Each row below holds a small network's activations on one input, seen along a few directions.
Each table varies a few parts of the input and shows all the possible inputs, shuffled.
Descriptions start from the smaller parts, as in this example, which fits no table here: one of 6 places along a line, together with either a single point or one of 11 places around a ring or (one of 3 separate values, together with one of 8 places around a ring).
Shared parts are said once, and a part with two or three values counts as separate values.
In the rows, zero is written as 128.

Other details of the inputs shift rows strongly along three fixed directions, in all tables alike. That doesn't count.
These rows show it; all are for the same input, with only those details redrawn:
[ 91 129 119 124 115 123 128 139 136 127 130]
[133 138 128 137 135 125 134 140 151 106 121]
[133 139 128 137 135 126 134 140 151 107 122]
[134 139 129 137 136 127 134 140 151 107 122]
[112 146  94 130 136 140 128 129  95 151 122]
[156 156 104 143 158 144 134 129 110 131 114]
[134 139 129 137 136 127 134 140 151 107 123]
[111 171 213 103 154 250 134 160 143 170 219]

Rows:
x1: [126 134 103 125 138 124 123 111  87 160 136]
x2: [ 97 130 116 110 114 121 115 140 137 128 131]
x3: [147 121 141 129 129 129 136 125 141 103 120]
x4: [105 115 130 116 108 113 126 130 121 127 141]
x5: [104 114 129 115 104 119 135 122 126 129 133]
x6: [167 137 119 129 157 138 118 124 103 139 110]
x7: [147 125 143 120 131 120 121 132 138 106 122]
x8: [138 135 123 140 125 136 127 130 158 105 124]
x9: [126 133 103 130 119 138 127 107  85 152 124]
x10: [169 131 116 139 156 145 132 117 107 136 107]
x11: [150 127 140 131 132 113 131 126 142 112 137]
x12: [147 127 139 132 134 117 137 115 151 118 130]
x13: [100 107 135 128 114 118 126 138 128 141 124]
x14: [148 123 142 138 122 133 129 121 141 103 122]
x15: [100 119 136 120 108 113 134 128 121 129 133]
x16: [148 120 141 130 132 120 127 133 136 101 127]
x17: [106 120 132 107 107 111 120 129 124 130 133]
x18: [161 151  98 138 157 142 125 131 109 127 121]
x19: [146 114 142 134 137 122 124 136 142 109 125]
x20: [120 132 112 126 132 137 130 120  79 150 120]
x21: [143 132 147 137 138 113 136 120 146 119 129]
x22: [105 103 128 132 103 126 119 127 133 140 125]
x23: [ 95 125 113 119 112 129 130 134 140 128 131]
x24: [146 131 141 123 136 110 122 122 146 120 131]
x25: [149 132 142 121 131 112 125 126 144 117 130]
x26: [100 121 135 122 111 110 134 124 126 136 137]
x27: [143 120 147 139 138 123 132 134 142 113 116]
x28: [104 117 128 126 100 118 128 114 131 135 137]
x29: [104 116 129 117 107 115 135 118 131 136 137]
x30: [103 117 129 127 105 117 125 110 135 138 139]
x31: [112 146  94 130 136 140 128 129  95 151 122]
x32: [123 122 104 135 126 145 119 112  89 158 116]
x33: [170 135 117 131 154 137 118 129 106 146 111]
x34: [149 112 138 137 135 118 123 140 144 116 123]
x35: [104 102 128 123 109 123 127 132 133 141 126]
- The inputs of x34 and x22 match in every part but one. If x1 is changed in the same way as x34 into x22, which row does it become? => x30
- What is each input in this table made of? => one of 5 places along a line, together with either a single point or one of 6 places along a line
- Change only the place on the line of 6 in x35. List by row number the other rows that result. => x3, x5, x10, x12, x29
- Change only the place on the line of 5 in x16. List by row number the other rows that result. => x3, x7, x14, x20
- List by row number the other rows that have the place on the line of 5 in common with x27. => x13, x15, x20, x21, x26, x31
- List by row number the other rows that have the place on the line of 5 in common with x7. => x2, x6, x17, x24, x25, x33

Rows:
x36: [ 47 120 112 124  96 152 116 149 109 154 145]
x37: [110 137 149 106 109 118 131 138 163  96 158]
x38: [ 94  93  92 155  94  64 137 146 167  69  80]
x39: [188 168 149 148 171 190 131 141 147 113 119]
x40: [204  98  90 148 143  83 119 105  97  99  64]
x41: [107  93  94 149  97  68 123 149 178  66  90]
x42: [133 139  97 127 138 170 135  93  31 210 133]
x43: [120 130 185 117 125 179 127 163 204 102 159]
x44: [167 156 105 138 169 161 127 138 121 137 108]
x45: [113 137 190 117 137 165 126 170 200 115 155]
x46: [ 45 119 110 116 111 136 115 157 111 165 146]
x47: [ 55  83 126  88  91 124 105 127  75 186 146]
x48: [125  97 168 121  98 117 126 124 171 113 149]
x49: [125 175  76 106 153 148 126 116  46 180 141]
x50: [177 141  74 156 158  67 133  97 113 119  81]
x51: [123 125 176 134 134 148 130 175 203  90 154]
x52: [ 42 140 107  86 100 111 119 134  88 171 160]
x53: [193 142 135 150 149 148 131 104 106 139 119]
x54: [121  67 125 128  99  32 114 128 149  90  80]
x55: [158 141 119 131 157 146 125 107  75 186 131]
x56: [190  93  81 155 136  66 133 101  88  96  44]
x57: [208 149 173 136 173 178 135 122 131 148 153]
x58: [126 136 199 116 130 148 137 135 196 116 186]
x59: [140 103 227 115 117 162 120 143 172 104 164]
x60: [100 113  90 128  88  31 145 120 155  59  88]
x61: [ 46 121 116 109  96 157 131 142 117 159 133]
x62: [150 160 105 138 156 159 147  91  75 168 135]
x63: [ 36 139 103  92  84 122 121 123  82 159 157]
x64: [195 159 119 158 160 127 137  96 127 111 114]
x65: [204 164 148 144 172 165 140 108 141 121 148]
- The inputs of x54 and x40 match in every part but one. If x45 is changed in the same way as x54 into x40, which row does it become? => x43
- What is each input in this table made of? => one of 5 places along a line, together with either one of 2 separate values or one of 4 places along a line
- A walk changes only the place on the line of 4. It starts at x40 and steps to x48. List the rest of the walk in order. => x65, x37
- Change only the choice among 2 separate values in x44. List by row number the other rows that result. => x51
